Each row below holds a small network's activations on one input, seen along a few directions.
Each table varies a few parts of the input and shows all the possible inputs, shuffled.
A made-up example of a description, with smaller parts first: one of 4 places along a line, together with either a single point or one of 9 places around a ring or (one of 2 separate values, together with one of 8 places around a ring).
Shared parts are said once, and a part with two or three values counts as separate values.
In the rows, zero is written as 128.

Other details of the inputs shift rows strongly along two fixed directions, in all tables alike. That doesn't count.

Rows:
row 1: [107 114 125 103 107 140 115 110 101 137 111 122 164 136]
row 2: [144 150 102 119 120 140 139 148 150 120 128 137 128 138]
row 3: [125 144 120 142 117 143 143 152 154 140 138 135 120 128]
row 4: [119 112 165 141 213 106 118 119  84 117 142 125 128 121]
row 5: [108 112 143 120  96 126 117  99 101 145 119 119 128 105]
row 6: [100 106 130 112 106 137 114 103 108 142 119 130 152 137]
row 7: [124 130 169 125 208  95 125 105  86 125 154 120 112 121]
row 8: [118 112 131 105 100 124 106 108 101 131 105 115 147 118]
row 9: [134 131 158 115 213  90 118 107  90 119 138 127 134 135]
row 10: [137 146 124 144 115 129 136 144 158 139 126 133 109 109]
row 11: [146 136 114 143 117 126 133 143 162 133 125 127 120 118]
row 12: [133 119 159 124 210  92 122 104  90 118 153 114 123 130]
row 13: [136 151 125 133 114 129 150 136 159 136 132 132 105 118]
row 14: [103 104 139 126 106 138 125  99 106 140 108 128 145 114]
row 15: [115 112 140 106 103 128 133  86 109 145 116 124 133 118]
row 16: [134 150 115 134 116 141 149 139 151 135 142 141 109 125]
row 17: [123 139 121 143 113 141 141 158 148 133 143 130 114 128]
row 18: [115 116 121  95 101 136 120 103  93 126 121 123 147 134]
row 19: [136 142 107 127 118 137 138 141 157 125 135 144 116 138]
row 20: [106 110 127 109 104 134 116 109 101 140 114 128 160 138]
row 21: [102 100 136 116 101 140 125 108  98 143 127 122 142 128]
row 22: [129 118 135 116  99 150 119  84  96 136 125 124 141 142]
row 23: [125 143 124 152 118 139 141 149 156 130 124 136 117 114]
row 24: [114 105 123 109 100 135 127  92  98 134 134 120 138 130]
row 25: [113 112 123 101  98 131 121 101  93 129 124 128 143 136]
row 26: [134 133 109 141 120 140 140 151 158 133 137 129 131 137]
row 27: [123 138 125 153 113 137 139 155 151 124 129 131 111 114]
row 28: [134 143 111 137 122 138 131 158 155 116 110 132 137 127]
row 29: [142 146 104 125 117 134 140 147 150 123 131 142 124 140]
row 30: [134 132 114 151 120 136 138 148 160 124 123 130 128 123]
row 31: [116 112 134 101  97 119 122  98 101 129 114 120 139 129]
row 32: [121 129 159 125 209 107 125 108  77 124 164 129 116 128]
row 33: [110 103 136 114  99 122 105 100 108 136 112 123 135 118]
row 34: [150 152 133 143 229 109 126 182 132 102 159 128 122 147]
row 35: [112 111 130 107 104 140 133  89 101 145 125 132 137 125]
row 36: [126 121 162 118 210  91 114 107  93 115 148 124 120 134]
row 37: [118 113 132 111 102 120 109 100 106 139 102 126 150 120]
row 38: [111 113 136 102 103 124 121  87 114 138 113 127 137 127]
row 39: [121 119 153 125 212 102 110 129  80 117 149 125 143 145]
row 40: [145 146 113 119 114 126 138 151 154 115 124 123 118 131]
row 41: [145 131 115 143 113 124 131 148 157 127 130 122 114 118]
row 42: [142 132 123 142 113 127 135 150 155 131 128 129 106 113]
row 43: [133 138 112 138 117 136 129 164 150 109 116 127 130 127]
row 44: [139 136 113 132 114 140 149 145 147 126 144 136 106 129]
row 45: [132 128 110 142 115 138 138 157 153 127 142 124 125 137]
row 46: [147 141 127 159 114 149 128 145 153 119 120 128 124 135]
row 47: [177 157 152 166 224 108 118 154 139 112 151 127 105 137]
row 48: [103 105 135 116 106 142 126 102 104 149 121 127 148 128]
row 49: [143 140 104 133 118 138 146 138 155 128 141 134 120 134]
row 50: [126 130 118 146 116 134 128 156 157 114 123 135 119 127]
row 51: [104  98 133 128 101 133 119 103 103 129 116 116 147 119]
row 52: [105 109 132 119 105 131 115 106 103 130 100 129 158 124]
row 53: [147 146 112 129 119 127 125 153 158 125 112 129 129 122]
row 54: [141 137 123 131 112 128 149 143 156 127 134 128 102 123]
row 55: [135 134 155 109 216  96 117 109  91 116 135 121 138 134]
row 56: [159 149 128 140 111 139 137 132 156 124 128 124 112 140]
row 57: [145 140 115 132 117 126 147 135 163 129 131 126 116 127]
row 58: [112 108 135 113 103 124 107  94 113 142 106 128 142 118]
row 59: [152 151 133 143 226 105 131 161 136 102 170 141  99 145]
row 60: [144 137 115 135 111 120 125 157 153 121 120 130 119 124]
row 61: [148 142 122 149 114 153 130 148 151 128 134 127 127 149]
row 62: [143 137 122 141 117 129 137 145 160 137 122 134 113 113]
row 63: [104 104 133 120 100 129 113 111  98 124 106 124 151 125]
row 64: [126 131 113 136 115 137 129 160 155 124 137 134 121 141]
row 65: [127 135 117 146 120 135 130 151 163 121 117 140 125 127]
Each input here is: one of 5 places around a ring, together with either a single point or (one of 2 separate values, together with one of 6 places along a line).
Q: The inputs of row 12 and row 45 match in every part but the place on the ring of 5. If row 15 is changed in the same way as row 12 into row 45, which row does it become?
A: row 48
Q: Start at row 61 and move only the place on the ring of 5, one step at a time. The first step leads to row 46. Which rows follow, in order?
A: row 47, row 56, row 22
Q: Which other rows agree with row 11 in the place on the ring of 5? List them by row number.
A: row 5, row 8, row 10, row 33, row 37, row 41, row 42, row 47, row 53, row 58, row 60, row 62
Q: Which other rows does row 29 become when the place on the line of 6 takes its other values? List them by row number.
A: row 2, row 16, row 19, row 35, row 49

Rows:
row 66: [139 144 127 164 133 127 133 170 161 123 133 122 110 113]
row 67: [ 92 100 133 124  34 162 117  85 110 160  88 119 156 105]
row 68: [132 135 118 159 134 132 139 165 162 125 153 131 106 130]
row 69: [102 110 168  96 223  92 117  83  41 115 158 126 134 132]
row 70: [131 140 117 157 139 134 144 159 167 134 149 137 111 128]
row 71: [117 122 172  88 225  82 107  72  51 127 143 129 136 128]
row 72: [109 108 192 143 228 109  99  83  49 134 130 121 151 119]
row 73: [ 77  90 115 100  35 149 127  89 111 157 104 129 146 114]
row 74: [157 146 112 138 141 122 121 167 172 103 110 129 135 141]
row 75: [134 129 116 150 134 126 144 171 161 126 152 132 106 127]
row 76: [ 96 100 116  99  27 158 135  78 100 149 120 115 144 127]
row 77: [127 104 186 128 223  93  94  68  56 122 135 112 138 123]
row 78: [129 104 190 134 222  96  95  69  53 120 131 115 139 128]
row 79: [156 155 112 121 132 117 141 157 159 118 142 130  96 132]
row 80: [100 101  96  87  35 164 121  94  95 136 103 127 175 143]
row 81: [140 143 124 153 139 122 142 170 166 134 128 130 114 108]
row 82: [162 146 104 141 140 123 119 166 165 104 112 134 133 135]
row 83: [ 99 106 179 119 229  87 102  92  51 132 129 119 144 106]
row 84: [160 157 106 120 139 131 127 168 162 109 128 132 133 158]
row 85: [147 149 116 146 134 148 151 154 153 119 158 132 104 142]
row 86: [143 144 106 152 141 133 119 187 156 110 115 134 141 129]
row 87: [ 73  94 117  98  34 146 127  89 111 152 102 136 148 113]
row 88: [163 150 116 126 131 118 144 156 160 125 147 126 100 133]
row 89: [152 149 118 137 139 110 139 151 174 121 119 134 102 113]
row 90: [147 143 111 132 133 129 158 161 155 122 158 129 103 135]
row 91: [ 92  89 129 112  28 143 119  99 106 153  92 110 150 100]
row 92: [136 141 124 167 139 148 143 158 163 131 143 145 113 137]
row 93: [131 136 106 144 143 139 127 183 163 110 133 137 139 152]
row 94: [161 156 117 135 130 124 139 150 160 123 148 125 101 136]
row 95: [ 99 104 123  92  32 130 120  74 120 144  79 127 144 102]
row 96: [143 150 101 126 142 142 141 173 157 106 140 135 136 159]
row 97: [ 81  97 127 104  28 139 116 100 104 141  86 121 147  98]
row 98: [143 151  97 129 141 138 142 173 153 107 139 135 135 161]
row 99: [157 150 123 151 137 118 138 143 176 126 126 128 107 117]
row 100: [133 134 115 148 139 127 148 165 167 136 148 138 110 125]
row 101: [153 143 119 139 134 109 135 157 168 112 123 127  97 116]
row 102: [124 104 183 124 222  82  96  70  57 122 137 107 137 118]
row 103: [138 145 115 149 142 133 121 188 162 108 113 129 142 135]
row 104: [144 154 111 140 138 138 158 149 160 129 156 134 108 135]
row 105: [117 108 129 102  25 161 120  71 101 149 103 120 143 135]
row 106: [ 95 110 181 116 228  85 101  92  52 126 128 126 145 105]
row 107: [111 113 120  90  30 148 125  67 111 161 105 118 146 123]
row 108: [138 152 106 126 139 130 159 156 159 124 149 140 103 132]
row 109: [134 140 120 162 140 146 142 158 166 133 147 141 112 132]
row 110: [162 155 115 124 136 119 148 150 165 134 143 133 105 131]
row 111: [134 142 122 150 134 120 135 177 159 118 127 127 105 109]
row 112: [155 160 111 119 137 118 145 151 164 127 138 136 100 130]
row 113: [162 151 130 161 138 132 137 142 171 124 120 136 109 126]
row 114: [102  94 156 118 232 104  88 102  44 117 142 128 171 145]
row 115: [131 116 156  94 228  96  88  87  42 115 137 122 166 151]
row 116: [118 117 173  90 220  80 103  78  46 118 146 123 132 130]
row 117: [144 144 134 174 133 141 132 169 156 120 127 130 112 122]
row 118: [160 150 126 156 139 129 136 142 174 126 124 133 108 121]
row 119: [135 156 108 123 138 128 159 157 159 118 147 147 105 131]
row 120: [123 138 114 142 134 123 141 173 160 114 145 143 103 126]
row 121: [139 147 107 128 134 128 155 162 153 115 153 133  98 134]
row 122: [110  95 125  99  32 133 123  72 121 157  85 117 147 104]
row 123: [160 139 122 144 133 110 138 156 170 119 128 124 102 116]
row 124: [ 93  92 171 116 225  91 104  93  47 124 153 121 135 126]
row 125: [164 156 121 140 132 136 137 148 159 122 146 129 102 140]
row 126: [129 120 178 109 226 103 104  63  51 137 149 121 140 137]
row 127: [ 97  99 114  87  32 153 143  78 105 160 115 122 148 122]
row 128: [ 93  95 134 126  29 161 113  91 104 151  92 113 151 107]
row 129: [ 88  87 129 126  28 169 120  87 103 150 108 125 149 129]
row 130: [ 89  97 115 109  35 152 103 111 104 139  74 116 182 126]
row 131: [108  98 112  98  34 141 103  90 114 133  70 116 175 132]
row 132: [ 89 100 129 119  32 151 119  87 111 160  90 115 155 100]
row 133: [126 117 161  94 228  92  90  88  46 115 134 117 167 158]
row 134: [149 148 121 136 133 106 135 157 169 106 122 134  99 115]
row 135: [ 98 105 118 101  34 171 137  70 104 157 115 125 149 129]
row 136: [165 162 124 143 136 140 143 143 161 130 138 139 107 143]
row 137: [135 135 121 164 135 144 137 164 160 124 151 135 107 135]
row 138: [150 150 120 152 133 150 152 154 151 117 154 136 105 147]
row 139: [131 137 102 147 142 135 128 183 160 112 133 138 138 154]
row 140: [149 155 119 150 138 152 157 148 156 127 150 142 110 145]
Q: The inputs of row 86 and row 114 match in every part but one. If row 117 is changed in the same way as row 86 into row 114, which row does it become?
A: row 129
Q: The inputs of row 93 and row 84 match in every part but one. If row 124 is changed in the same way as row 93 into row 84, which row does it become?
A: row 79
Q: What do these inputs look like to the network?
A: one of 5 places around a ring, together with either one of 3 separate values or (one of 2 separate values, together with one of 6 places along a line)
Q: Start at row 98 and move only the place on the ring of 5, one step at a time. The first step leads to row 139. Which rows follow, in order?
A: row 130, row 131, row 133
Q: Which other rows does row 131 become when the choice among 3 separate values takes its other values? List them by row number.
A: row 74, row 82
Q: Which other rows does row 94 become when the choice among 2 separate values takes its other values? List them by row number.
A: row 107
Q: Which other rows does row 80 become when the choice among 3 separate values takes its other values? List them by row number.
A: row 96, row 98

Rows:
row 141: [ 96  98 156 121 154 127 126  89  81 138 145 124 136 133]
row 142: [162 159 122 142 152 116 154 154 181 119 151 132  86 129]
row 143: [124 122 165 132 160 110 120  99  92 131 129 124 115 108]
row 144: [136 118 159 131 158 116  97 100  98 131 112 121 144 130]
row 145: [137 143 104 144 160 123 140 199 168 105 151 141 108 138]
row 146: [122 118 137  95 164  93 111 109  97 117 129 121 130 124]
row 147: [133 125 144 113 160 129 107 100  86 132 136 123 151 155]
row 148: [161 161 112 144 160 129 158 165 168 131 166 139  95 134]
row 149: [136 146 106 150 158 124 144 189 167 109 147 145 116 143]
row 150: [177 164 116 146 154 123 128 159 176 111 136 134 108 148]
row 151: [ 93 103 148 122 156 109 106 107  81 130 119 121 157 120]
row 152: [119 124 102 118  12 158 131 124 163 142  74 132 140 111]
row 153: [118 109 147 131 163 133 103 106  87 126 134 128 153 152]
row 154: [145 143 114 162 157 135 153 170 169 127 162 144  98 132]
row 155: [103 118 120 137  36 160 134 116 135 145 111 125 125 107]
row 156: [123 126 115 109  32 147 140  95 137 139 112 127 114 115]
row 157: [ 97 102 164 131 154 120 118  90  85 143 133 114 138 116]
row 158: [121 112 148 139 168 123 108 117  92 121 123 113 155 128]
row 159: [ 98 105 143 115 159 132 113 100  80 126 125 133 158 138]
row 160: [159 162 107 134 159 103 143 172 176 106 138 138 104 134]
row 161: [109 107 154 112 153  97 107  99  84 130 109 122 148 115]
row 162: [150 163 103 132 155 120 149 183 166 114 149 140 114 145]
row 163: [113 121 140  97 157 127 117  94  79 131 127 128 156 140]
row 164: [120 108 139 130 167 130 116 117  88 116 135 123 153 145]
row 165: [ 99 106 143 120 161 108 105 126  92 124 125 119 145 115]
row 166: [130 126  87 107   8 172 141 126 148 138 102 121 149 141]
row 167: [143 156 115 162 161 133 135 184 175 113 128 139 120 126]
row 168: [120 114 154 141 162 127  95 108  93 131 122 119 154 135]
row 169: [116 115 127 123  37 144 139 107 148 152 101 121 121 107]
row 170: [109 107 153 139 162 119 119 100  94 145 138 122 133 110]
row 171: [106 111 136  86 152 111 113 107  74 129 135 121 147 134]
row 172: [115 129 111 108  33 162 146 107 127 146 124 129 123 127]
row 173: [177 161 111 143 160 118 140 166 173 101 136 128 109 140]
row 174: [113 114  98 107   6 142 127 138 160 139  83 125 131 104]
row 175: [143 153 121 164 158 138 153 175 161 113 162 144  91 135]
row 176: [132 119 102 125   6 159 130 126 160 137  78 119 143 116]
row 177: [118 104 162 123 153 108 116  80  86 148 125 121 129 104]
row 178: [167 158 114 144 153 116 152 152 179 125 152 137  87 122]
row 179: [165 167 111 136 165 118 141 165 178 106 132 141 107 135]
row 180: [113 122 112 104  37 158 149 105 137 153 124 124 128 131]
Q: What do these inputs look like to the network?
A: one of 5 places around a ring, together with either one of 3 separate values or one of 5 places along a line
Q: The inputs of row 160 and row 149 match in every part but the place on the ring of 5. If row 179 is changed in the same way as row 160 into row 149, which row does it become?
A: row 159
Q: The inputs of row 176 and row 158 match in every part but the place on the ring of 5. If row 177 is changed in the same way as row 176 into row 158, which row does it become?
A: row 170
Q: Which other rows does row 156 become when the choice among 3 separate values takes its other values? List them by row number.
A: row 142, row 178
Q: Which other rows agree with row 147 in the place on the ring of 5? List them by row number.
A: row 148, row 162, row 163, row 166, row 171, row 172, row 180
